A small network was shown many inputs. Here are its activations along a few directions, one row for each input.
In each table, some parts of the input vary, and every possible input appears once, in random order.
A made-up example of a description, with smaller parts first: one of 4 places along a line, together with either a single point or one of 11 places around a ring or (one of 2 separate values, together with one of 8 places around a ring).
Shared parts are said once, and a part with two or three values counts as separate values.
In the rows, zero is written as 128.

Other details of the inputs shift rows strongly along two fixed directions, in all tables alike. That doesn't count.

Rows:
R1: [118 137 142 147 110 131 131 114 139  99 131]
R2: [133 114 168 156  89 143  72 137  70 113 171]
R3: [109 141 158 144 114 158 140 138 148 116 134]
R4: [115 129 154 124 134 146 167  69 231 102 103]
R5: [146 121  66  83 196  74 186 137 124 192  68]
R6: [ 96 114 132 116 126 141 155  74 239  98 108]
R7: [164 130  81 111 162  80 112 199  28 179 110]
R8: [119 116 129 119 133 131 127 111 121 132 119]
R9: [141 127  54  80 209  88 176 154 123 187  73]
R10: [ 93 141 172 123 134 155 172  77 227 117  99]
R11: [124 146 140 161  81 133  77 148  75  87 182]
R12: [112 132 136 144 118 118 144  88 174 105 144]
R13: [143 129 131 149  60 151  76 168  97 105 182]
R14: [119 112 136 128 105 151 116 104 142 135 142]
R15: [129 132 122 131 121 128 139 136 140 115 111]
R16: [105 116 154 138 132 138 160  72 234 107  99]
R17: [131 152  69  85 220  58 206 108 187 156  64]
R18: [155 157  78 132 151  86 119 198  48 136 147]
R19: [129 128 125 132 141 133 160 122 171 114 113]
R20: [ 98 135 166 143 116 147 139 115 180 125 112]
R21: [119 115 123 122 133 133 111 119 137 147 121]
R22: [161 140  73 118 130  95  96 216  69 152 127]
R23: [113 115 139 127 114 149 110 108 126 122 134]
R24: [114 111 134 116 145 125 146  92 146 128 108]
R25: [154 126  39  70 213  60 192 160 111 211  54]
R26: [141 126 172 144  88 154  77 131  69 105 178]
R27: [128 126 122 132 114 145 119 139 155 103 150]
R28: [131 117 159 155  84 154  61 142  70 119 172]
R29: [134 131 153 137  83 171  63 137  83 117 176]
R30: [117 120 149 117 131 152 126  83 165 124 128]
R31: [121 131 144 147 113 127 153  95 172 110 129]
R32: [138 129  55  79 188  86 156 161  99 185  71]
R33: [117 132 147 151 124 124 135 103 167 110 123]
R34: [114 110 130 120 146 128 131  99 161 144 109]
R35: [142 131 119 134 115 124 144 142 137 129 120]
R36: [169 166  93 126 139  94 119 198  47 143 127]
R37: [104  98 157 123 135 138 168  44 209 123 114]
R38: [172 135  59  98 189  75 142 209  23 183 105]
R39: [103 127 151 142 144 137 178  64 222  95 116]
R40: [112 139 158 143  97 150 140 132 148 128 130]
R41: [139 114 163 152  77 146  87 133  68 114 178]
R42: [137 121 144 139 100 133  88 151  48 118 157]
R43: [110 110 145 129 134 156 134  87 166 119 136]
R44: [132 119 157 153  91 166  79 139  74 107 183]
R45: [161 148  52  78 183  78 158 183 127 166  82]
R46: [144 121 145 144 111 139  95 156  53 117 170]
R47: [145 132 144 131 105 147  82 146  66 126 161]
R48: [129 143 145 169  86 127  68 151  82  97 183]
R49: [128 121 157 125 124 144 118  97 130 118 140]
R50: [ 94 138 159 134 113 151 148 114 171 117 109]
Description of these inputs: one of 5 separate values, together with either a single point or one of 4 places along a line or one of 5 places along a line.
- The inputs of R37 and R38 match in every part but the choice among 5 separate values. If R35 is changed in the same way as R37 into R38, which row does it become? => R19
- Start at R32 and move only the place on the line of 5, one step at a time. The first step leads to R23. Which rows follow, in order? => R8, R24, R42
- List by row number the other rows that have the choice among 5 separate values in common with R22. => R2, R7, R16, R20, R21, R28, R33, R34, R48
- Which other rows does R45 become when the choice among 5 separate values takes its other values? List them by row number. => R6, R13, R22, R27
